These are the activations of a small neural network, seen along a few directions. Each row is one input.
In each table, some parts of the input vary, and every possible input appears once, in random order.
A made-up example of a description, with smaller parts first: one of 4 places along a line, together with either a single point or (one of 2 separate values, together with one of 5 places around a ring) or one of 11 places along a line.
Shared parts are said once, and a part with two or three values counts as separate values.

Other details of the inputs vary at random and push rows far along two fixed directions, the same in every table; ignore that.

A family of inputs:
R1: [ -6  11 -18   8   5   1 -13  25 -11  24  22  -1  -3  -6]
R2: [  7  19 -16 -19  -8  13  -3  14  -7   4   2  -3 -16  16]
R3: [ -2  14 -23  13   5  -4 -16  27  -5  25  12  -7  -2  -2]
R4: [  2  16  -7  -9 -10  24  -1   4 -13   9   6  -9 -15  18]
R5: [ 64 -35 -34  37 -26 -57  44 -19 -40  57 -28  11 -91 -55]
R6: [  9  18   6 -22  -8  15  -5   3 -22  13  -4  -2  -9  21]
R7: [-30   5  38 -20  17  22 -16   1  36 -56   0  -6  56  36]
R8: [  8  18 -14  -3  14  -4 -18   8 -17  20  14   4  -2   5]
R9: [  1 -24  21   8 -15 -12  31 -29  24 -22 -15   0 -11 -19]
R10: [  3   7 -25  -5  28  11  -4  17 -16  26   2   4   3  -2]
R11: [  6 -58  30  23  -5 -36  24 -42  22 -30 -14  12  13 -36]
R12: [ -6   7 -14  13  -2   5 -18  19 -19  24   5 -18   2   1]
R13: [-30  11  28 -20  18  15 -15   8  47 -59   3   4  56  35]
R14: [ -5  25  -4 -10 -13  23  -6   3 -12  13   6  -2 -13   1]
R15: [ -5  31 -14 -10 -12  15  -5  10  -2  12  10   7 -15  -1]
R16: [ -9   3  -9   8  -2  10 -14  16 -25  22  15 -12   1  -2]
R17: [  4  10  -5  -3   7   5 -20   0 -31  18   7  -7   1   9]
R18: [ -2   1 -16  -3  22  21  -6   8 -31  23  -5  -7   6   3]
R19: [  7  14  -6 -18  -8  21  -5   7 -16   6  -2 -12 -14  18]
R20: [  9 -52  23  23   2 -45  26 -34  37 -30  -8  23  11 -40]
R21: [  9  24  -4 -23  -7   7  -3  10 -13  12   0   7 -10  19]
R22: [-42  18  22 -13  14  16 -11   4  55 -52  14  -1  53  21]
R23: [  4 -26  12  10 -12 -17  31 -23  34 -27 -12  13 -11 -11]
R24: [  4 -58  30  36   0 -45  24 -37  26 -32 -31   3  10 -30]
Each input here is: one of 2 separate values, together with either a single point or one of 5 places around a ring or one of 6 places along a line.
Question: Changing only the choice among 2 separate values turns R10 into R18. The same change can be made to R20. Which row results?
Answer: R11
Question: Which other rows does R23 become when the choice among 2 separate values takes its other values? List them by row number.
Answer: R4

A family of inputs:
R25: [-36  20  27  -7  21  24 -29  -2  34 -44   1 -18  55  34]
R26: [ 18  24 -35 -13 -20  12  -2  30 -23  31  12  -3 -42   3]
R27: [ 15 -47  11  29  17 -55  19 -18  25 -19 -24  12  11 -25]
R28: [ 22  20 -21  -9 -19  12 -10  13 -57  38  -3 -11 -31  20]
R29: [ 26  14 -44   1  19   0 -14  35 -44  47   9  -3 -22   4]
R30: [  9  17  -2 -22   3  20  -6   0 -43  26   0  -4 -10   7]
R31: [  4 -54  58   9   2 -35  21 -51  32 -43 -32  10  23 -18]
R32: [  1  -3   7 -20   9  20  -4  -3 -21   4   3  -4  13  11]
R33: [-20  19  -1 -13   6  26 -12  29  14  -9  11  -8  14  29]
R34: [-33  20  15 -18  17  18 -18   4  46 -43  33  13  53  22]
R35: [-10  26  -9 -15  -5  13   0  12  13  -3   5   5  -3  -2]
R36: [  9 -48  18  17  -6 -20  29 -30  23 -32 -22  -3 -11 -16]
R37: [-56   0  24  13  26  10 -28   3  36 -31  20  -3  70  -4]
R38: [-31   8  36 -11  15  19 -26  -6  25 -42  -5  -3  59  31]
R39: [ 22  11 -24 -13 -14  22  -7  16 -56  36   2  -8 -34  15]
R40: [  7  51 -17 -17 -10  11 -24  14 -16  23  27   6 -16  17]
R41: [ 14  21 -28   1  20  -7 -21  18 -27  39  -2   2  -8   2]
R42: [-17   9  -1  21   2  -1 -27   8  -7  18  14 -10  15 -10]
R43: [-10  17   0  -4   3  13 -16   7  -2 -12   1 -22  12  29]
R44: [ 14 -45  23  12 -14 -21  41 -44   4 -16 -36  17 -17 -33]
R45: [ 41 -39  -2  17 -30 -45  43 -29   6   2  -5  25 -57 -40]
R46: [-14  22 -14 -14  11  39 -12  11  -8   0  10 -19  12  24]
R47: [ 11  17 -33  21 -15  -4 -20  26 -51  54  21 -19 -25 -10]
R48: [ -4  27  -4  -9 -10   4 -10  12  14  -2   3   0  -4   6]
R49: [ 38 -34  -6  24 -38 -42  51 -19  -7  23 -33   6 -70 -32]
R50: [-25 -79  42  45   8 -41  29 -42  63 -50 -10  12  41 -52]
R51: [-10  17  -4  -7   6  22   0  -4  -5  -3  -4 -12   0   7]
R52: [  9  45 -21 -15 -13   5 -22  22 -19  19  31   2 -14  23]
R53: [  6 -38  10  14 -12 -16  47 -21  30 -11 -23  11 -22 -27]
R54: [-38   5  13  -4  52   3 -24   8  38 -33   3  10  70  12]
R55: [ 10 -66  14  48 -11 -45  28 -24  14  -8  -7   4 -11 -54]
R56: [ 37 -27  -1  23 -35 -37  50 -26  -3  26 -37  10 -72 -38]
R57: [  6  24 -30 -15 -13  19   3  21  -7  21  12   0 -24   0]
R58: [ 30  -5 -10 -15  -8   7  -1   5 -54  35   0  -7 -33   5]
R59: [-33  22  16 -13   6   8 -25  21  47 -46  14  -5  50  30]
R60: [  7 -23  19   8 -12 -32  33 -38  36 -26  -4  31 -13 -34]
R61: [-22  37  -6 -16   6  31  -6  22   5   5   5  -3   6  18]
R62: [-37   3   6  -5  56  13 -27  18  38 -32  14   4  79  22]
R63: [ 17  11  -2 -16  -5   6 -15   7 -46  25   1 -13  -9  21]
R64: [ 21   2 -22 -10 -13  21  10   0 -47  35  -5  -1 -32   1]
Question: Changing only one part turns R37 into R55. The same change can be made to R35. Which row results?
Answer: R26
Question: Changing only one part turns R51 into R46. The same change can be made to R60. Which row results?
Answer: R34
Question: What do these inputs look like to the network?
Answer: one of 5 places around a ring, together with either one of 2 separate values or one of 6 places along a line
Question: Which other rows does R29 become when the place on the ring of 5 takes its other values? List them by row number.
Answer: R27, R41, R54, R62
Question: Which other rows agree with R59 in the place on the ring of 5? List them by row number.
Answer: R27, R28, R43, R47, R49, R52, R63
